Each row below holds a small network's activations on one input, seen along a few directions.
In each table, some parts of the input vary, and every possible input appears once, in random order.
A made-up example of a description, with smaller parts first: ring(5) and (point or ring(11) or (values(3) and line(6))).
Shared parts are said once, and a part with two or three values counts as separate values.
In the rows, 128 means zero.

Other details of the inputs shift rows strongly along two fixed directions, in all tables alike. That doesn't count.

A family of inputs:
row 1: [136 131 135 108 114 134 125 139 121 117 121 137 137 130]
row 2: [123 158 148 117 155 148 108 108 109 150 130 134  88 125]
row 3: [118 100 112 150 130 107 150 133 150 127 147 123 123 134]
row 4: [118  77 116 109 108 123 139 156 133 113 120 125 150 122]
row 5: [145 118 134 106 119 141 123 127 110 130 117 126 152 116]
row 6: [148 218 133 166 163 130 116  77 124 156 137 131 101 134]
row 7: [143 161 130 131 143 143 119  98 121 140 119 122 140 113]
row 8: [155 161 135 122 137 135 130 118 113 155 108 123 126 122]
row 9: [149 154 134 130 132 144 120 108 113 151 113 120 139 112]
row 10: [134 115 136 119 113 126 114 123 110 119 132 132 139 129]
row 11: [125  97 111 138 134 114 152 146 147 125 130 123 130 131]
row 12: [132 105 128 110 108 115 140 161 122 130 111 135 124 134]
row 13: [118  84 124 128 106 118 134 144 130 125 129 123 142 126]
row 14: [116 110 116 134 126 124 145 154 153 114 125 123 136 136]
row 15: [110 104 118 128 109 118 142 164 148 109 126 132 129 139]
row 16: [ 97 157 103 171 149 114 136 117 177 101 164 133 111 148]
row 17: [111 149 108 170 146 120 132 103 167 105 174 128 118 143]
row 18: [108  77 128 108 146 137 139 152 137 127 131 123 110 120]
row 19: [139 132 142 103 114 137 119 137 109 122 111 139 141 129]
row 20: [116 110 116 135 117 104 141 151 140 121 137 135 114 144]
row 21: [154 128 131 119 127 130 132 125 107 153 109 123 134 115]
row 22: [138 145 137 123 117 131 107 104 103 136 125 128 131 119]
row 23: [141 101 138 113 106 115 121 136  93 143 112 131 129 128]
row 24: [125 118 132 112 108 124 120 141 121 113 132 140 135 135]
row 25: [108 150 109 174 156 122 137  97 170 115 163 120 124 132]
row 26: [123  95 117 124 126 128 139 142 142 108 133 127 149 129]
row 27: [127 130 150  96 143 150 118 134 106 144 112 134  98 121]
row 28: [147 161 134 120 137 146 124 114 123 130 122 126 140 123]
row 29: [113  88 142 109 141 137 127 134 117 138 133 124 109 117]
row 30: [138 161 133 154 142 135 118  91 125 146 132 120 131 120]
row 31: [105 114 116 129 113 114 130 145 144 105 140 135 126 139]
row 32: [107 102 117 136 117 112 128 134 140 106 143 129 130 135]
row 33: [114 101 120 131 118 120 133 129 138 117 138 124 140 124]
row 34: [144 161 132 130 133 142 125 119 124 142 113 121 133 122]
row 35: [103 144 104 185 148 113 137 111 174 110 168 123 111 145]
row 36: [138 155 140 125 115 132 110 120 106 142 117 133 126 126]
row 37: [129 132 134 111 115 130 123 140 120 120 111 135 134 127]
row 38: [141 155 142 120 120 138 117 127 110 140 104 132 131 125]
row 39: [117 102 139  98 146 144 133 150 127 133 119 125 107 123]
row 40: [100  77 132 113 133 128 128 146 124 123 142 129  99 130]
row 41: [110 174 107 163 151 126 139 114 174 110 153 130 112 139]
row 42: [129  92 126 118 113 127 133 149 125 128 112 123 147 121]
row 43: [149 122 139 125 125 123 126 117 101 153 115 124 133 119]
row 44: [147 139 141 122 125 139 115 102 107 137 130 126 145 116]
row 45: [130 126 127 111 121 132 132 140 130 122 116 124 141 123]
row 46: [148 170 137 125 144 148 121 107 123 132 120 126 140 124]
row 47: [117  86 115 135 111 101 142 149 134 121 140 128 120 139]
row 48: [143 129 138 111 117 124 129 143 106 142 101 135 126 130]
row 49: [111 101 117 143 111 112 131 139 141 116 143 126 126 136]
row 50: [141 154 143 117 122 135 107 115 105 128 124 139 133 130]
row 51: [128 159 131 144 129 126 117 118 129 131 130 133 120 134]
row 52: [146 134 144 120 126 138 113 103 104 136 124 127 148 117]
row 53: [122 160 105 169 165 120 154 120 175 125 146 121 111 142]
row 54: [137 128 136 103 120 138 124 136 113 130 102 126 146 121]
Each input here is: ring(6) and (point or (values(2) and line(4))).
Changing only the ring(6) part turns row 11 into row 53. The same change can be made to row 7. Which row results?
Answer: row 54
Start at row 17 and move only the line(4) part, one step at a time. The first step leads to row 22. Which rows follow, in order?
Answer: row 49, row 47
List by row number the other rows that have the ring(6) part in common with row 50.
Answer: row 2, row 6, row 16, row 20, row 24, row 31, row 36, row 51
Which other rows does row 40 become when the ring(6) part takes its other values? List them by row number.
Answer: row 2, row 18, row 27, row 29, row 39

A family of inputs:
row 55: [100 192  93 180 176 121 149 109 199 109 165 132  86 146]
row 56: [168 179 137 141  99 122  98  85  89 134 131 134 164 126]
row 57: [112  76 118 105 124 131 146 179 151 105 117 123 139 133]
row 58: [136  69 166  64  68 120 108 178  62 143  80 144 132 126]
row 59: [100 172  94 213 184 118 144  77 187 135 184 110  96 134]
row 60: [149 206 123 170 193 147 136  65 150 145 149 112 112 120]
row 61: [139  43 154  68  79 131 109 152  62 145  88 118 153 100]
row 62: [139 171 158 118 131 143  97 100  94 142 113 134 110 128]
row 63: [147  46 159  55  67 119 107 169  42 149  90 140 141 121]
row 64: [ 78  55 103 151 129 117 149 146 175  96 168 119 130 128]
row 65: [173 199 142 139 173 150 120  72 105 169 115 122 122 104]
row 66: [ 87  64 100 157 121  90 157 164 176  98 177 132 102 157]
row 67: [113 150  92 156 104 103 146 142 179  83 143 136 154 150]
row 68: [130  78 129  92 107 128 143 183 115 133  93 127 138 130]
row 69: [ 80  97 102 128 129 122 155 168 185  82 153 136 117 145]
row 70: [135 184 102 198 132 118 126  70 156 123 162 113 159 124]
row 71: [142  73 155  39  68 128 118 188  58 146  63 141 142 118]
row 72: [103  70 116 112 122 136 152 182 162  99 125 128 140 135]
row 73: [163 100 135  88  63 126 123 169  97 120  75 130 196 123]
row 74: [ 72  85 114 142 127 116 141 161 177  80 162 142 113 154]
row 75: [105 139 104 171 101  97 134 136 168  80 154 139 151 158]
row 76: [138 228 144 161 165 140 103  70 115 159 135 135  92 136]
row 77: [122 199 116 161 159 129 141 108 164 135 145 130  92 138]
row 78: [ 86 114 118 142 138 116 130 142 167  93 157 136 109 151]
row 79: [ 83  71  97 157 132 100 153 150 178  83 183 129 104 157]
row 80: [151 223 146 115 157 160 100  82 109 152 114 130 114 115]
row 81: [156 198 151 132 156 151  89  62  93 156 142 128 112 116]
row 82: [111  80 138 101  99 114 120 168 109 115 111 146 120 138]
row 83: [196 207 169 116 154 159 107  69  67 199  89 120 129  96]
row 84: [152 207 132 148 173 160 124  92 134 147 120 116 114 122]
row 85: [156 170 146 129 141 136  98  84  87 157 130 136 109 119]
row 86: [ 72  58  81 176 139  95 163 150 197  95 176 119 113 139]
row 87: [139  79 154  42  76 136 115 178  69 130  70 136 142 116]
row 88: [176 185 127 147 126 129 124  83 120 138 116 122 177 119]
row 89: [175 186 173 105 139 167  76  54  52 191  98 112 140  83]
row 90: [ 85  84  82 162 148 109 176 182 209  86 153 126 113 151]
row 91: [152 197 133 151 161 148 133 106 137 160 117 119 111 126]
row 92: [162 170 146 118 163 153 117  86 107 156 116 118 137 105]
row 93: [ 97  71 103 142 148 121 167 155 186  92 159 124 135 135]
row 94: [142  46 155  77  74 122 115 158  65 160  87 121 147 102]
row 95: [139  50 164  56  76 136 101 159  57 131 103 143 148 114]
row 96: [114 104 105 153 154 112 166 142 168 122 149 120 122 138]
What do these inputs look like to the network?
Answer: ring(6) and (point or line(6))
Changing only the ring(6) part turns row 70 into row 75. The same change can be made to row 89. Which row results?
Answer: row 78
Which other rows does row 65 become when the line(6) part takes its other values? List them by row number.
Answer: row 60, row 83, row 92, row 93, row 96
Which other rows does row 55 become when the ring(6) part takes its other values? List them by row number.
Answer: row 65, row 82, row 85, row 86, row 90
Which other rows does row 60 become when the ring(6) part takes its other values? List them by row number.
Answer: row 61, row 62, row 79, row 84, row 87

A family of inputs:
row 97: [139 158 123 158 158 122 135 106 146 132 142 126 120 136]
row 98: [136 146 140 131 155 145 124 108 120 145 124 126 125 118]
row 99: [124  81 124  92  92 123 135 168 120 107 105 128 158 129]
row 100: [116 170 123 157 155 120 125 108 156  97 174 149 103 160]
row 101: [110 160 124 151 138 127 117 113 155  88 166 145 125 152]
row 102: [131 169 115 164 150 133 136 108 165 118 150 121 132 134]
row 103: [160 148 147 107 115 148 116 117  97 145 104 129 156 113]
row 104: [ 96 103 113 153 114 108 141 149 161 105 136 126 134 138]
row 105: [148 140 147 116 111 124 109 105  84 156 115 131 123 116]
row 106: [112  65 132 106 112 126 130 166 119 123 109 130 128 126]
row 107: [150 139 137  98 114 141 121 125 104 133 102 131 158 114]
row 108: [125 171 115 165 149 123 137 117 156 133 149 129 106 144]
row 109: [120 159 118 160 171 139 140 112 169 124 157 120 106 133]
row 110: [142 143 146 119 103 132 102 101  90 148 113 126 141 110]
row 111: [138 157 134 116 154 146 124 113 126 137 123 124 119 117]
row 112: [145 146 145  94 130 151 110 123  93 148  97 130 122 110]
row 113: [156 125 146 109 123 130 124 125  93 148 105 133 142 121]
row 114: [120  47 128  98  88 115 139 177 119 109 107 131 169 127]
row 115: [115 174 110 173 144 129 132 113 169 121 151 123 122 138]
row 116: [127 158 126 147 164 145 138 110 151 133 146 125 114 126]
row 117: [149 124 137 117 115 124 114 115  90 145 120 131 127 119]
row 118: [112  37 136  88 101 123 135 183 110 118 105 126 140 129]
row 119: [117 162 110 178 153 126 137 104 167 115 151 119 130 140]
row 120: [142 161 142 106 108 138 110 118 100 141  96 129 141 113]
row 121: [150 157 137 106 113 142 110 119 100 138  97 130 145 113]
row 122: [142  88 132  84 105 118 136 163 109 122 105 134 142 128]
row 123: [127  76 129 101  84 125 129 173 116 114 104 131 153 126]
row 124: [116 129 110 159 132 119 133 109 151 112 157 119 136 133]
row 125: [127 157 118 160 143 116 125  99 136 138 155 127 109 133]
row 126: [150 141 154 100 130 154 113 123  91 153 104 123 127 115]
row 127: [151 160 134 133 137 135 129 115 119 142 125 127 123 133]
row 128: [150 146 137 129 124 134 110  94 108 138 130 122 147 114]
row 129: [146 126 135 115 115 129 127 141 108 138 111 134 126 129]
row 130: [105 169 110 155 165 134 135 115 167 125 150 124  98 134]
row 131: [112  96 123 131 104 116 128 154 134 118 120 127 145 133]
row 132: [122 171 118 165 146 121 140 114 157 131 147 129 103 141]
row 133: [155 136 141  93 117 132 123 132  92 141 100 131 136 124]
row 134: [135 140 155 112 127 142 108 117  92 158  99 127 119 113]
row 135: [123 145 139 133 136 135 112  98 113 148 134 124 108 114]
row 136: [117  60 122  84  86 106 141 192 117 114 105 137 137 136]
row 137: [127 124 121 141 116 124 118 114 124 123 136 125 138 121]
row 138: [115  74 128 110 113 125 124 144 114 126 128 127 123 120]
row 139: [133 172 114 147 148 133 132 106 156 117 139 123 136 128]
row 140: [124 128 130 127 136 141 128 135 132 132 125 127 113 125]
row 141: [137 169 131 126 132 126 127 115 121 140 118 132 115 127]
row 142: [135 151 148  97 126 145 112 122  97 150  98 129 117 111]
row 143: [141 154 138 107 149 150 125 113 114 142 116 129 126 113]
row 144: [ 87  76 104 142  99 105 154 177 175  90 142 128 134 144]
row 145: [155 140 142 118 124 129 114 102  89 150 124 126 130 121]
row 146: [131 152 113 164 157 119 140  92 149 129 166 127 119 133]
row 147: [118  70 132  79 108 131 135 172 114 118 105 128 134 125]
row 148: [115 163 108 181 150 125 133 106 168 116 148 123 125 136]
row 149: [ 81  51 100 142 130 107 155 158 173  92 167 121 117 144]
row 150: [136 143 150 117 134 143 106 118  98 158 106 126 120 116]
row 151: [122 170 102 162 158 120 144 115 166 117 150 131 106 141]
row 152: [141 136 142 120 143 144 116  96 104 149 132 125 126 109]
row 153: [104  72 113 102  87 112 138 182 139 101 114 131 149 134]
row 154: [124 159 112 174 162 118 144 108 161 123 153 124 113 147]
row 155: [100  95  91 145 140 102 172 161 187  89 159 133 124 150]
row 156: [ 82  66  93 159 123  88 163 178 186  93 156 131 117 160]
row 157: [156 143 138 125 133 126 117  98 102 146 132 126 129 120]
row 158: [117  80 119 129 111 114 139 157 146 104 127 125 153 134]
row 159: [139 149 148 111 130 149 110 124 102 156 109 127 117 117]
row 160: [134 152 162  99 133 149  95 113  92 125 129 146 116 131]
row 161: [104  88  96 155 136 102 168 164 190  92 164 129 119 156]
row 162: [135 136 146 115 128 140 102 105  92 157 121 125 117 111]
row 163: [136 118 129 126 117 128 123 112 116 128 133 126 153 117]
row 164: [115 165 116 176 153 114 139 109 160 129 148 128 104 142]
row 165: [132  83 132 110 104 114 130 160 107 128 106 134 135 131]
row 166: [ 80  67 110 133 118 113 156 179 174 100 143 128 109 143]
row 167: [158 155 139 122 135 138 129 115 111 147 120 133 131 125]
row 168: [157 150 147 109 111 147 112 119  95 144 101 124 150 118]
row 169: [107 145 106 173 135 116 128 106 162 117 164 122 124 134]
row 170: [113  41 133  95 110 120 138 179 124 115 113 127 139 128]
row 171: [151 126 152 102 131 144 105 103  86 154 118 123 130 106]
What do these inputs look like to the network?
Answer: values(3) and (point or (line(4) and line(6)))
Changing only the values(3) part turns row 128 into row 171. The same change can be made to row 169. Which row results?
Answer: row 162
Changing only the values(3) part turns row 146 into row 163. The same change can be made to row 156. Which row results?
Answer: row 131
Start at row 111 and move only the line(4) part, one step at a time. The first step leads to row 109. Which rows follow, in order?
Answer: row 170, row 171
Which other rows does row 147 become when the values(3) part takes its other values? List them by row number.
Answer: row 99, row 133
Which other rows does row 132 become when the values(3) part takes its other values? List them by row number.
Answer: row 144, row 166

A family of inputs:
row 172: [120  92 125 129 114 116 126 133 121 130 132 122 130 124]
row 173: [129 132 109 152 143 119 150 130 163 114 142 124 137 139]
row 174: [113 109 129 108 105 130 120 146 128 100 128 136 144 134]
row 175: [142 125 148  94 130 141 121 135  97 148 109 132 114 120]
row 176: [121 111 127 116 101 113 126 149 123 113 123 140 135 137]
row 177: [102 108 110 164 134 112 139 126 160 120 156 120 120 135]
row 178: [123  88 129 122 113 115 128 133 116 129 131 127 134 124]
row 179: [124  96 135 105 132 129 136 154 121 128 122 133 113 133]
row 180: [115 125  98 157 136 116 153 140 172 111 140 120 134 137]
row 181: [145 117 142 116 117 129 115 112  94 146 125 127 133 116]
row 182: [125 132 108 148 136 119 149 132 159 118 134 124 138 133]
row 183: [161 199 129 147 153 142 126  85 127 150 126 122 134 120]
row 184: [119 184 112 177 156 120 132 100 168 109 166 134 111 151]
row 185: [118  99 132 105 128 127 135 153 123 131 118 132 113 129]
row 186: [146 138 144 104 102 128 111 129  95 132 113 139 136 128]
row 187: [144 136 130 126 118 133 130 133 120 141 104 123 147 119]
row 188: [ 98 119 115 147 149 124 147 146 166 121 142 125  98 139]
row 189: [ 95 116 115 135 158 137 142 141 169 105 152 126 108 134]
row 190: [126 106 122 115 121 136 138 144 141 109 121 122 156 122]
row 191: [137 126 145  98 128 141 118 136  98 151 102 128 113 118]
row 192: [141 113 139 125 125 126 118 114 103 140 130 127 132 123]
row 193: [154 248 144 163 152 148  97  62 114 158 126 130 114 124]
row 194: [137 112 146 106 119 144 105 111  96 136 121 124 145 108]
row 195: [139 143 139 113 103 128 109 129 100 133 109 135 134 127]
What do these inputs look like to the network?
Answer: values(4) and (point or line(5))
Changing only the values(4) part turns row 182 into row 178. The same change can be made to row 173. Which row results?
Answer: row 192
Which other rows does row 194 become when the values(4) part takes its other values? List them by row number.
Answer: row 174, row 189, row 190
Start at row 179 and move only the line(5) part, one step at a time. The first step leads to row 175. Which rows follow, in order?
Answer: row 185, row 191, row 188
Start at row 193 and move only the line(5) part, one step at a time. The first step leads to row 195. Which rows follow, in order?
Answer: row 176, row 186, row 184
